These are the activations of a small network on made-up records, seen along a few directions, one row for each record.
After each row come some of the record's fields: D, M, T, Y.
A field that a record lacks is written missing.
Other fields move the rows too, some of them a lot.
(in the rows, 500 means zero)
Random noise pushes rows far along 11 fixed directions. That doesn't count. These rows show it; they differ only by the noise:
783,510,345,568,426,609,627,584,415,485,457,268,612,528,666,460,495,536,753,566,798,523,543,273,577,570,309,296,379,365,619,703,446
478,617,528,468,418,639,382,423,662,361,532,513,385,434,597,572,519,532,575,559,619,577,587,558,442,564,600,545,698,523,386,628,495
418,778,757,522,557,600,683,611,280,682,641,457,605,337,243,373,551,629,471,623,536,499,443,305,516,330,447,332,576,443,345,398,207
516,557,496,542,535,587,495,471,573,332,517,675,540,465,609,457,579,506,449,492,633,382,632,529,632,505,391,484,549,554,381,569,531
345,605,659,500,556,514,536,522,493,569,658,648,444,453,132,522,561,597,339,567,525,391,509,591,490,298,286,577,678,534,300,457,483
547,614,572,504,660,690,561,613,580,355,363,466,538,447,384,302,501,613,504,619,298,660,405,450,511,747,797,364,659,585,476,640,339
595,324,195,510,550,641,173,397,721,341,383,464,438,417,547,610,526,651,508,613,441,741,686,704,389,748,686,554,533,504,596,880,711
542,391,476,511,495,610,224,363,658,315,371,566,402,513,700,608,344,521,568,710,605,795,603,661,304,650,678,608,427,596,654,637,598
635,318,366,487,747,498,433,442,747,340,628,743,315,486,384,578,543,593,200,501,275,620,807,688,665,465,636,642,799,569,371,713,665
421,545,601,493,520,551,569,469,656,459,400,460,532,546,523,388,550,370,533,576,529,528,361,251,360,470,462,451,517,485,362,274,397
649,396,437,436,589,511,727,498,808,316,287,537,494,733,661,306,560,281,499,398,459,522,414,248,555,488,464,387,498,418,308,367,513
469,572,543,585,573,463,471,538,352,459,649,511,667,333,609,543,477,508,428,420,441,384,508,593,576,606,562,534,547,713,673,536,497
645,418,467,466,532,515,558,493,770,419,477,243,353,590,572,535,436,379,616,582,392,744,406,254,348,622,720,536,756,513,538,478,435

524,624,668,513,445,611,553,478,462,391,521,711,452,536,528,494,455,500,562,616,815,411,612,536,584,427,296,538,497,537,454,528,438	<D:d1 M:m2 T:t1 Y:y1>
430,502,564,402,581,552,441,441,489,699,532,273,491,375,475,513,479,442,495,601,235,864,426,252,234,427,837,436,505,405,405,281,300	<D:missing M:m2 T:t4 Y:missing>
523,401,266,515,478,440,462,567,469,564,371,240,672,489,581,442,602,442,608,350,376,416,332,422,457,721,502,391,363,468,682,575,559	<D:missing M:m2 T:t2 Y:missing>
591,398,525,457,584,512,316,510,342,541,507,606,337,442,325,634,325,692,430,658,449,753,613,857,471,558,668,613,474,573,720,717,539	<D:d2 M:m2 T:t1 Y:y1>
722,450,327,535,444,572,554,504,514,496,451,523,521,513,482,439,685,589,538,528,795,418,732,402,648,372,180,394,422,237,345,722,579	<D:d1 M:m1 T:t3 Y:missing>
416,648,443,438,447,622,423,524,579,481,435,478,342,457,222,432,642,732,539,579,445,541,517,576,504,640,652,438,704,401,337,730,435	<D:d1 M:m1 T:t1 Y:y1>
639,430,511,425,599,378,789,613,597,484,495,558,506,677,425,420,411,481,349,256,270,509,421,531,617,382,602,432,515,429,492,484,561	<D:d1 M:m1 T:t4 Y:y3>
213,701,885,475,565,652,322,474,532,449,409,789,408,350,206,376,524,652,362,773,480,589,507,652,380,486,728,581,643,609,308,443,319	<D:d1 M:m1 T:t2 Y:missing>
429,634,502,651,418,621,386,435,603,511,540,322,530,386,456,510,578,604,629,760,712,511,574,225,321,493,432,491,572,391,499,480,414	<D:d1 M:m1 T:t1 Y:y3>
567,580,446,482,359,652,566,520,426,542,641,457,412,527,456,566,595,512,680,580,865,379,642,348,595,335,72,419,561,355,239,559,422	<D:missing M:m2 T:t4 Y:missing>
633,534,476,455,482,613,594,584,422,639,594,405,374,553,192,549,457,690,550,605,592,635,569,516,506,345,362,418,570,329,362,717,458	<D:missing M:m2 T:t3 Y:missing>
439,438,182,398,482,653,322,422,595,457,369,412,539,356,638,551,616,578,562,436,312,682,611,581,430,690,755,347,451,386,346,701,594	<D:d1 M:m1 T:t2 Y:y1>
473,701,596,458,498,575,626,592,299,390,455,594,739,446,772,445,367,516,534,205,428,452,454,710,597,577,681,356,366,608,536,592,495	<D:d1 M:m2 T:t3 Y:missing>
672,518,772,568,639,562,725,672,396,334,276,524,631,619,535,251,322,380,595,630,579,531,310,375,557,616,473,423,362,648,656,379,333	<D:d1 M:m1 T:t3 Y:y3>
417,164,315,538,633,337,339,441,571,713,443,486,372,559,124,603,541,557,301,693,260,654,504,507,318,388,404,580,404,442,563,390,659	<D:d1 M:m1 T:t2 Y:y1>
393,532,403,506,455,430,470,423,693,596,602,363,430,458,412,555,663,483,459,465,485,466,512,343,416,379,446,551,654,350,330,418,521	<D:missing M:m2 T:t3 Y:y3>
570,332,594,338,455,461,673,481,724,431,347,653,168,852,402,502,344,339,502,521,510,643,369,571,462,394,415,595,550,482,351,377,530	<D:d2 M:m2 T:t2 Y:y1>
672,546,565,475,475,476,583,440,471,647,694,366,461,361,638,525,593,373,534,568,706,566,700,135,527,261,455,493,619,328,340,329,286	<D:d1 M:m2 T:t3 Y:y1>
324,455,529,505,612,609,186,396,413,645,488,477,430,301,299,576,444,758,438,891,336,943,613,515,218,567,819,509,432,474,614,521,406	<D:d1 M:m1 T:t1 Y:y1>
608,218,131,502,555,491,375,494,592,555,357,397,477,525,422,536,578,605,489,579,462,629,623,486,479,581,449,443,341,347,602,683,674	<D:d1 M:m1 T:t2 Y:y3>
760,379,424,552,606,571,593,484,648,496,523,324,449,502,411,451,541,487,563,697,622,616,666,144,481,454,399,507,645,349,419,566,423	<D:d1 M:m2 T:t3 Y:y1>
439,395,456,459,710,488,591,506,554,687,428,473,530,482,193,317,663,504,345,581,185,612,436,229,432,357,486,371,428,310,258,284,376	<D:missing M:m2 T:t4 Y:y1>
422,563,660,327,552,546,773,524,617,607,439,532,395,685,216,412,421,394,434,414,318,639,312,427,374,219,486,438,605,357,179,287,446	<D:d2 M:m2 T:t3 Y:missing>
376,243,259,611,438,294,371,414,660,515,486,438,436,605,540,607,589,405,497,520,408,437,421,444,412,632,397,625,470,565,589,362,633	<D:d1 M:m1 T:t2 Y:y3>
557,632,517,483,472,619,574,626,435,544,504,469,439,474,176,442,522,700,552,517,522,443,500,694,619,526,411,451,615,461,468,776,455	<D:d1 M:m2 T:t2 Y:y3>
423,624,464,554,466,490,361,455,299,614,682,288,759,185,735,632,489,507,544,387,507,473,514,461,378,542,611,478,436,535,696,491,462	<D:missing M:m2 T:t1 Y:y1>
477,534,481,459,458,608,323,381,565,377,359,491,597,372,847,449,590,382,602,413,518,508,557,460,426,651,703,449,353,536,473,475,508	<D:d1 M:m1 T:t4 Y:missing>
511,533,543,334,476,593,552,426,677,369,537,608,329,529,737,567,473,368,495,385,452,632,632,489,557,391,682,486,663,472,205,435,482	<D:d2 M:m1 T:t2 Y:y3>
230,749,731,374,388,506,526,395,559,595,592,587,459,461,455,510,529,477,421,391,471,534,410,507,313,226,583,504,563,388,211,261,423	<D:missing M:m1 T:t1 Y:missing>
536,412,293,509,420,510,520,532,575,499,431,285,485,545,495,537,527,472,624,489,427,482,391,393,473,712,484,468,553,494,562,598,533	<D:d1 M:m2 T:t2 Y:y1>
337,734,663,471,426,709,484,605,526,402,297,381,571,430,343,381,531,508,704,543,571,342,204,520,382,770,493,461,623,653,501,571,402	<D:d2 M:m1 T:t2 Y:y1>
377,714,427,442,389,722,493,450,593,448,429,546,515,470,542,483,670,611,577,461,610,467,603,470,487,436,468,322,506,300,184,608,487	<D:d1 M:m2 T:t1 Y:missing>

Which values does each new row have?
526,213,145,517,607,597,302,396,734,568,205,380,623,485,427,409,692,549,460,638,418,717,566,304,281,472,410,373,182,234,410,523,661	<D:missing M:m1 T:t3 Y:y3>
566,543,670,546,468,548,529,542,424,334,414,632,436,637,601,515,263,564,607,664,708,624,505,635,517,564,507,524,378,620,712,552,446	<D:d1 M:m1 T:t1 Y:y3>
600,566,609,538,549,529,514,546,389,547,521,470,528,405,450,456,473,542,522,636,599,566,585,394,509,466,478,492,511,488,514,508,352	<D:d1 M:m2 T:t3 Y:y1>
437,335,150,407,326,443,259,338,617,557,550,275,428,453,843,798,534,385,580,303,367,618,562,541,350,612,650,545,479,457,541,542,689	<D:d1 M:m2 T:t2 Y:missing>
524,341,581,461,658,432,628,507,529,512,446,668,479,681,364,405,465,381,350,532,414,533,440,426,507,308,359,508,373,510,376,269,509	<D:missing M:m1 T:t4 Y:missing>
517,825,609,490,289,508,608,657,144,468,458,534,724,436,846,402,409,588,703,218,621,326,374,747,727,720,689,274,313,573,720,723,423	<D:d1 M:m1 T:t2 Y:missing>
462,460,628,623,583,362,593,640,401,532,528,592,579,587,224,422,452,553,369,619,550,288,377,573,533,532,249,625,484,644,708,445,526	<D:d1 M:m2 T:t3 Y:y3>
419,722,369,484,257,612,443,503,443,537,480,413,590,401,538,501,689,610,639,332,736,300,559,557,552,513,308,366,440,313,308,678,533	<D:d1 M:m2 T:t3 Y:y3>
493,542,506,444,612,619,567,593,588,483,465,475,425,495,265,396,524,598,445,554,262,632,452,487,500,568,662,428,707,512,343,599,397	<D:missing M:m2 T:t2 Y:missing>
243,618,464,450,395,364,470,438,416,662,597,313,558,333,661,574,688,366,500,229,317,320,358,418,462,541,653,464,562,507,423,295,433	<D:d1 M:m2 T:t2 Y:y1>
611,455,199,511,521,423,548,577,477,587,521,199,569,388,497,431,685,541,551,364,291,438,446,345,607,708,631,340,596,406,575,680,484	<D:missing M:m1 T:t2 Y:y1>
683,309,451,579,639,560,449,483,631,347,468,595,305,615,514,483,438,516,494,802,560,705,682,394,569,582,539,523,579,571,532,590,462	<D:missing M:m1 T:t2 Y:missing>
346,585,365,549,424,680,424,474,753,383,381,410,549,466,395,443,647,535,571,537,518,425,470,371,383,616,399,468,643,434,313,557,541	<D:d1 M:m2 T:t3 Y:y3>
422,423,520,617,602,551,342,361,551,343,489,748,547,469,726,493,490,457,383,657,577,542,673,473,490,488,483,554,381,628,485,382,520	<D:missing M:m1 T:t3 Y:missing>
454,663,550,577,466,566,629,546,401,640,632,310,536,428,368,454,593,567,596,660,626,454,467,166,484,431,339,382,596,390,376,433,271	<D:missing M:m2 T:t3 Y:y1>
579,582,615,507,362,528,402,483,545,392,603,543,244,533,533,628,398,555,631,613,778,525,610,648,547,493,488,640,699,561,543,692,497	<D:missing M:m1 T:t2 Y:y3>
